These are the activations of a small network on made-up records, seen along a few directions, one row for each record.
Each row is followed by the record's values for the fields G, Z, E, S, L, H, T.
A field that a record lacks is left out.
The largest differences between rows may come from other fields.
Strong random noise was added to every row along 23 fixed directions; ignore it. To show where, here is one row again and again, with new noise each time:
[ -70 -275 -475  125  -98   50  -46  357  -29 -488 -109  222  109  -12
   86  209   84 -146   10  422 -188   49  161 -171  231  -37 -110 -217
 -172 -507 -137  309   59  410   11   30  341  104   21]
[ -10   13 -229   35  -75  320   15  -95  -20  157 -180  -33  211 -100
   69  369 -106   31  392   53  161  432 -100  -55   65  457  235  -21
  403  -64  245 -249  316  268  387 -133  -52   93 -306]
[ 370  383  -17  -10  -26  112  228  145   28  140  290  236   94  302
 -223 -123 -535  281 -179 -346 -429   33  -95   63  181 -262  182  287
  290  -34  -58 -391  223   88 -108    0  205  546 -100]
[  26   65   63  294   16 -267  -24  187 -186  128  -12  298  -26  -22
   26  210   -3   -2  188 -215  114  253   15   97   -2  474    1 -123
  179 -103   -4 -215   55 -138    5  223  312  331   56]
[ 307    0  392 -119  130  265   91  118  561   -5 -199   72  -35 -109
 -288  103   50  -46  124 -512  227 -162   37  175  250 -296 -168  131
 -245 -256  115  400   41   62  178  263  530   13   29]
[ 227 -124 -239   18  170   83 -200  260  385  160  308  368 -301   15
  242   30 -118 -186 -120  193  133   82   -6 -295  188  635    5 -302
 -459 -341 -128  240  200  365  252  600  508  236  381]
[ 310  226  304  393  192 -245   60 -193  -37  153  424  300 -194   38
   28  -24   61   44  -23   61  330  303   48    2   90  249 -177  368
  263  -46 -344 -378 -261  197  215  101 -337 -132  113]
[ 157 -296  347   25  120 -169 -190  -92  488  473 -112 -181 -178   77
 -139 -193  -42   95  359 -376  734 -268  -67 -123 -224  -14  280  207
   13  176  445  -67 -170 -602  -59   87 -143  105   53]
[-427 -503  -96  305 -198 -292 -263  357  301  138 -198  -21  435  -22
   -1   -5  -18   81  405  466 -261  -30 -224  270 -170  284  260 -344
  224 -197   87  -32  -24  -29 -397   57  -35  215  211]
[  19 -419  160  305  -40  -38 -210  -67 -176  434  -32  411  152  222
  107   -7  108 -166    8  -52   95  155  -64 -215  -52  -77   46   57
 -138 -286  144   -4 -104 -150 -313  276   38   81 -179]
[ -25 -281  105   27  205  258  -59   64  157  216   19  -34  -13  409
   36 -221 -101 -241  -48  104  414 -301  209  327  -84  -18  -62 -387
  109 -294  108  393  -91  282 -164  -46 -135 -367 -559]
[-191   69 -427 -475  228  297    6  -18  599  -74  -69  -88  -89   96
 -216 -191  -57   99  169 -317 -485   20 -190   33 -114  -51  159  186
 -191    7   63  130 -326 -239  142  104  290 -234  203]
[-272  -14 -197  146 -587 -424 -103   55  190 -328  149  298 -449   23
  116  152    4 -366  142   14  415 -169 -256 -226  466  228  335   67
   13 -247 -174    1  241 -237 -198 -171  216  646   79]
[-387  263  382 -191  126  -63   39 -248 -382  477 -184  115   90   18
  -29  -71  163  104    6  -36  -55 -140 -132  503   72 -351 -175 -139
   89  -68  -56 -299 -495  -13 -433   -5 -173 -519 -138]
[-175  -15  122 -279  -79 -276  -20  289 -242  131  -76 -388  173 -373
  370  189 -117  421 -101   35 -165  -29 -142   43 -398  426  112 -416
  225  164  105  -89  586   42  146   17  -30  234  245]
[-154  389   72  152 -195 -152 -449    0 -163  356  331  260   71  140
  122  -87  179 -133  432  180  150  178  102  303  166 -114 -172  156
   40 -247   74 -479 -420  -42 -146  291 -315  -94 -236]
[ 139  377  137  171 -269 -261  -13 -317   99 -328   55  196 -129 -184
  130   62  -57  -68 -470 -160  203   40  122 -281  633   71  -33  179
 -150   13 -135 -176  303   68  141  287 -150  132   59]
[-301 -378  231  177  223 -374  182 -227  268 -224  294   57  -62  344
 -591 -149  201 -164 -361   52 -325 -175  191  256 -232  -75 -146  104
  128  368 -129  347 -430 -453 -385 -222  -26 -169 -212]
[-469  246 -283   41   70   -5 -325  174  729 -244  167 -473    5  113
   81  -58 -339  128  265   61  -57 -108   25  544  -52  457  157 -362
  126  171  289  -26   80 -150  217  222 -370  -67   35]
[-177  250 -316 -396 -187 -239 -197  185   -3 -208  -16  -97 -217 -171
  343  -12  -31 -152  -83 -325  291 -226  137  -54  -72  265   87 -324
  -57  113  209  -75  544 -264   22  282  142  198  -57]
[ 355  408    9 -168 -486  360  174    0  531  241  421  131 -450   48
 -117  238  -98 -321  184 -151 -235 -263 -171  596  295 -154  138   78
  181   90 -198 -151  451  191 -184 -153  326  723  110]
[ 161   71 -206  173  468  239  111 -100 -166  248  463   69 -225  170
 -188  343 -551  318  353  128 -238  484  151 -560 -131  364  126  361
 -166 -145   64  -25 -422  -15  236 -126  141  108  157]
[-263    7 -140  402   91  198  417    1 -269 -499 -197  327  -30  169
   71  312  -81 -347  151 -520  -84  279 -232  295 -296 -297  -77   80
  223  -72 -176   19  432  -96 -295 -134   97 -142 -147]
[ -91   95 -279 -105  173  438   97 -118 -408 -299 -195  -54  175  212
  -10   46  -36  171 -639  -43 -428  344  -25 -110  389   52  -84 -265
 -433 -135   27  210 -210  268  564  166  250 -357 -255]
[-396    9  237 -278  262 -345    7   36  175  249  134  -19  289 -136
 -412    0 -284  172  167  376  357 -154   17  -93    0  212   87 -113
  288  239  317 -179  245   60 -166  -45   12   -3 -257]

[ -18 -121  -86 -236  -47   19   23   -2  228   36  298  211 -103  261
  -61 -451  355 -335 -127   14   98 -160 -374  230 -201 -480  -16  180
   -1  218 -203 -128  -17  -49 -185   55  -63 -212  -14] -> E is e1, S is s1, L is l3
[ -86 -327 -703 -139   -2   63 -241  343  371 -348    8  -61  486  -31
 -412 -316   73  -81    0   84  -52   97 -161  108  274  473  362 -108
   93 -315   17 -110 -466   79  336  270  310  -85 -118] -> E is e2, H is h3
[-212  145  141  -36  174 -140   38  186 -516  -40 -203 -206  150   69
   28 -221 -154  289 -182  -51  242  -76 -124  111    7  -55  -15 -385
 -151   72   91  -74 -155  -49   57   82    0 -291  -49] -> E is e3, S is s3, L is l3, T is t4
[-180  100 -608 -357 -504  676 -487 -177  187 -118 -152 -278   45   59
  255  237  -37 -241   99  308 -159 -396  416  -35  664 -557   94 -247
 -479 -426  498  266  -99  209  -90    3 -181  -15 -540] -> E is e1, S is s2, L is l2, T is t2
[ -38   75  -96  -50  474  141  226  -97  155  474 -215  460 -361   24
   60  221 -145   41   63 -347 -103   10 -410   30  -72  162   67 -176
  -30  246   -9 -320  192 -172 -254  263  413  265  542] -> E is e4, H is h4
[-107  270  165  206   76  323  259 -339 -159  -93 -143 -426  252 -124
 -235  205 -315  198  168 -115 -333  200   58  305  -58 -143   65   79
   11  250   72  -68 -204  -43  -64 -189 -342 -456    2] -> E is e3, S is s3, L is l2
[ -61 -354   73  128  251  486   42   18 -323  274 -212 -200  288  198
 -219  249  101  233  178   48  315  234 -485  187  -49 -276  170 -137
  -82  174  451 -211 -150  -46  388  -55   27  -77 -210] -> E is e3, S is s2, L is l3, T is t2
[-291  433   99 -497  -72 -152 -136  193  201  207   76   58  158  151
 -201 -412  -96   50  135  403 -394  -69  129  -66  118  -72 -198  -73
  -77  120   59  195   70  150 -128  -34  208   61 -177] -> E is e3, H is h2
[-245  -26  -26 -178   20   62  -45   68 -278   22 -200   -7   76 -161
  231  158   97  214  -95  557 -154  104 -189 -281  164  -51 -126 -232
 -305 -150  -34  126   86  411  199  -27   87 -116  225] -> G is g1, Z is z1, S is s3, L is l2
[-101 -417 -546  374  -89    9 -246  135 -312 -397 -209  -38   92  389
  -37 -482   69 -486    6  277  363  161  200 -341 -185  228  106 -292
 -559  -16  174  280 -294 -221   16  157  107 -396 -244] -> E is e2, S is s3, L is l2
[ 246  339   16 -195 -176   83   62  -35 -111  400  -70  -93 -380   94
  356  198  146  261  123  -73 -639 -130  286  384 -187  117 -173  -93
  480   -4 -145   -5 -201   63  -24 -435  -19  314   52] -> E is e2, S is s3, L is l1
[-237 -282  187 -136 -111 -136 -305 -166   22  336  -28   10   38   -6
   53   51  337   79  -98 -237 -134   67 -182  -65   36  312  103    5
 -105 -118  159  158 -437 -433  122  165  144   36  -77] -> E is e1, S is s3, L is l3
[ 176  198 -120  368 -223  132  151 -351  412 -164   68  256 -478  224
   97  -62  284 -676  104 -192   94  -11  200  544   44  115 -133   50
  353  172 -404   44    3   33 -249 -141 -282 -149 -131] -> E is e3, S is s3, L is l2, T is t4
[ 156  -59 -201   30  238   -5   17  220  -90  -27 -109 -236  125  218
 -109 -370 -122  293   95 -338 -102   51  124  130 -278   10  155   -3
   99  -72   -3  -29 -626 -260   21   24  -62 -277   29] -> E is e3, S is s1, L is l2
[ 312 -112 -310 -318 -246  -74 -155   52  255  176  110 -262 -492  103
  206 -581  252 -228 -221 -119  720 -473 -284  206 -111  310  383 -240
   59  277  -61 -316  -41 -177  243   57  -94   40  144] -> G is g3, Z is z2, S is s3, L is l2, T is t1
[-400  -45  273  -61  276  -82   14  260 -248  -96  456 -145  304 -290
 -156  261 -273   70  -28  290  207 -103 -153  177   36   35  -98 -247
  -87 -183   -9   88   71  292  -56  102  -11 -200  -21] -> E is e4, H is h3
[-146 -373 -284   72  225  -47   13  194  188  129  215  610 -404  270
  348  253  386 -399   67  338 -115 -169   11  222 -378  -52 -341 -230
  422  -47 -206  107  333  194 -376 -128   86  316   -2] -> G is g2, Z is z2, S is s2, L is l1
[ 349 -126  245  164  212 -104   76   60  185 -205 -215 -164  109 -313
  -49  146  -98   90 -105 -230  165 -215  490 -117 -114 -191 -211    1
    4   99  168  189  305  -37 -101  162 -134   40  100] -> G is g1, Z is z1, H is h2, T is t4
[ -26 -213 -231 -293  -17  151  -43  229  185  195  215  425  588  -67
 -189 -119  100 -110   -2  203 -465  287 -351  -56 -177 -141   81  199
  158  -54  -11 -264  487  344  -90  306  278  154 -104] -> G is g1, Z is z1, S is s2, L is l1, T is t1
[-153   -2  -77 -257   27  141  -35  -32  508  -78 -366 -159  239 -306
  -80  336   55  173   89  155 -247 -225  127  159  188 -223  -98 -109
  186  106  308  -35  367  165   21    0  -51  166   17] -> G is g3, Z is z2, H is h3
[ 247  201 -334  -64 -294 -174  135  121 -194 -512 -430 -272   36  110
 -154 -563 -221  245  251  364  126 -104  330 -588  212 -335  140  376
   70 -273 -208   66 -466  187   90 -731 -148 -184  -58] -> E is e4, S is s2, L is l1
[ -28 -440 -171   73   16  -80 -219  287  238 -353  429 -227   86  214
 -163   33  301   47 -117   94  -31 -164   74  329 -105 -133  -47    0
  156  -69  100  184 -375 -161  243  -46 -114  102 -217] -> E is e2, S is s1, L is l3
[  18  339 -269   19 -220 -120    5  337   80 -223 -175 -385  256   94
 -261 -567 -420  332  237 -415 -381 -247  -96  558  -29 -213  387   79
  274 -119 -102 -414 -552 -331 -280 -124 -115   -2  157] -> G is g1, Z is z2, S is s2, L is l1, T is t4
[  31 -420 -624 -124  319  252   63  386  578 -340 -122 -133  264    4
 -245  163 -169  350   59  204 -367 -581  118  327   51 -699  129 -150
  241 -220  148  -96 -200  189 -342  -64    4  114  191] -> E is e1, S is s1, L is l3
[-344   96   -3  -16 -258  375  -47  204 -136  -81  418 -346  126  139
 -228  122 -257 -254  267  -13   45  160 -427  449 -103   32  245  -85
 -175   79  177   20  310 -114  143 -107  105  167 -281] -> G is g2, Z is z3, H is h4
[ 185 -273  -35   37  286  -50  270 -375 -513  308 -237  246 -237  210
  -45  118   68  170 -485   40  -31 -220  222 -308  119 -209  -17 -122
  103  124  -19 -111 -443 -108 -344 -307    8   48 -102] -> E is e1, S is s2, L is l3
[-300  -66   61  198  685    9   37  124  104   76 -321  109  192  408
 -143 -300 -398  532  257  310  -14   61 -138 -290  -53 -272 -123   65
  -79 -183  161  103 -526  130    3  -89  -97 -447   81] -> E is e2, S is s3, L is l3, T is t4
[ 171 -310  -32  174   43  259   -5   64  318   86  198 -130    0  178
   68  116 -191   87 -246 -348 -342    5 -240  198 -258   57  222  -87
  -71  178  165   57  313 -216   78  251   38  354  148] -> G is g3, Z is z2, S is s1, L is l3, T is t4

Which values does each new row have?
[  51  345  295   46 -459  -38  -92 -233 -246  309 -280 -117  -95  143
  -45 -150  221  -50  263  237 -421  365  202 -183   80  262 -182   86
 -196  231    5  253 -254 -140  196 -344  108  126  -82] -> E is e4, H is h2
[ -78   22  268  121  -70  -28   -8   10 -219  653 -303  432  192 -218
   42   71 -129 -251  235  201  190   18 -282  -53   66  118   45 -366
 -210  103  117 -324  517  155 -544  366  331  200  258] -> E is e4, H is h2
[ -34   -8  268    4  356  -75 -172  238  314  -97   97 -440 -278  244
   34 -143   56  461  275  273  119 -248  -14  -34 -262 -622 -321  234
 -256  119  179  277 -392 -195  319 -219 -354  -74  358] -> E is e2, H is h3
[-129 -395    0  582  385 -202  405 -221 -619 -316 -219  512  150  137
 -166  252  -53  -70 -548 -228 -170  222   20 -242    5    9  -90  -59
   98    8 -198   14 -104 -148 -370  -27  148 -107 -127] -> E is e4, S is s2, L is l1, T is t4
[ 334   31 -248  -37  224   63   12   76  343 -515  347 -236 -144 -252
 -259  130 -124  -60 -152 -277  348 -552  456  251  136 -441  -47   65
 -148    4   72 -118 -195 -125 -111  265  -92  -99  127] -> E is e1, S is s2, L is l3
[ -55  172  529  232 -175  -18  116  244 -288  174   39 -195 -193  275
   40 -267 -191  131  501  546  436  124 -374   -5  -26  -91  -31   66
 -125 -251 -278  260 -179  365  203 -569  -86 -130  116] -> G is g3, Z is z1, S is s3, L is l2
[ 181   62  130 -370  -40  -29  -15  166  378  252  -75    3  180 -425
 -265   69   46  107  521  -22 -500  224   75 -360 -333    6  -54  355
 -306  202  134  156  309 -148  -24  207  543  305  484] -> E is e3, H is h4, T is t2
[ -85 -397    9  285  168 -217 -106  103  758 -422 -311  151  118 -179
  -34  213  399  -36  215  102  -29 -144  328  220    1  -86 -314   54
  336 -240  -26  313  -87   68  -89   81 -119  -97  106] -> G is g1, Z is z1, S is s3, L is l3
[  -7  -33 -517 -355  -24  403   70  107  207   23   43  102  130 -155
 -291  390 -113 -121  428 -240 -596  330   76 -108 -134  227  217  122
    8  -84  175  112  178  -73   -5   30  626  313  -64] -> G is g1, Z is z1, S is s1, L is l2
[ 356   32 -461 -299 -351    0  -57  379 -239 -153   80  -59  -68   56
  186 -163  348 -139 -165 -278  -63 -280  198  481  -69  -76   17 -191
  459 -221 -208 -175 -129   43   28 -126  121  243 -275] -> E is e1, S is s2, L is l1
[ 438  327  271  -55 -173 -163   13  178  -71  396  224  160 -187   78
 -187  -46 -252  216 -168 -464  -63 -184  -18  128  403   28  187   91
   51 -183  -88 -287 -121 -206 -125  143  416  774  109] -> G is g3, Z is z1, H is h3
[-647  -32 -285 -406  714  350  268  -77  163 -320 -439   65  112  106
   15  259   39  343 -280 -272 -488   23 -480  104  -84 -446 -188 -114
   98  175  174   78  170   -4  207  -22   90 -345   27] -> E is e2, H is h3
[ -49  379  -85 -209 -259   50 -179 -232 -154  315  -64   25 -290  -25
  478  346 -251   54  557 -466  -86  131  402 -465 -207  114  100  295
  166 -181  336   51  233 -388 -187 -197 -121  319 -283] -> E is e3, S is s3, L is l3
[  95  393   29 -100 -326  514 -118 -280  102  385  203   57 -155  176
  156  -54  -25 -283  118 -399 -329  214 -179  321  145   97   85  134
 -128 -166  -74   26 -148   23   85  103   34  -54 -168] -> E is e2, S is s2, L is l2
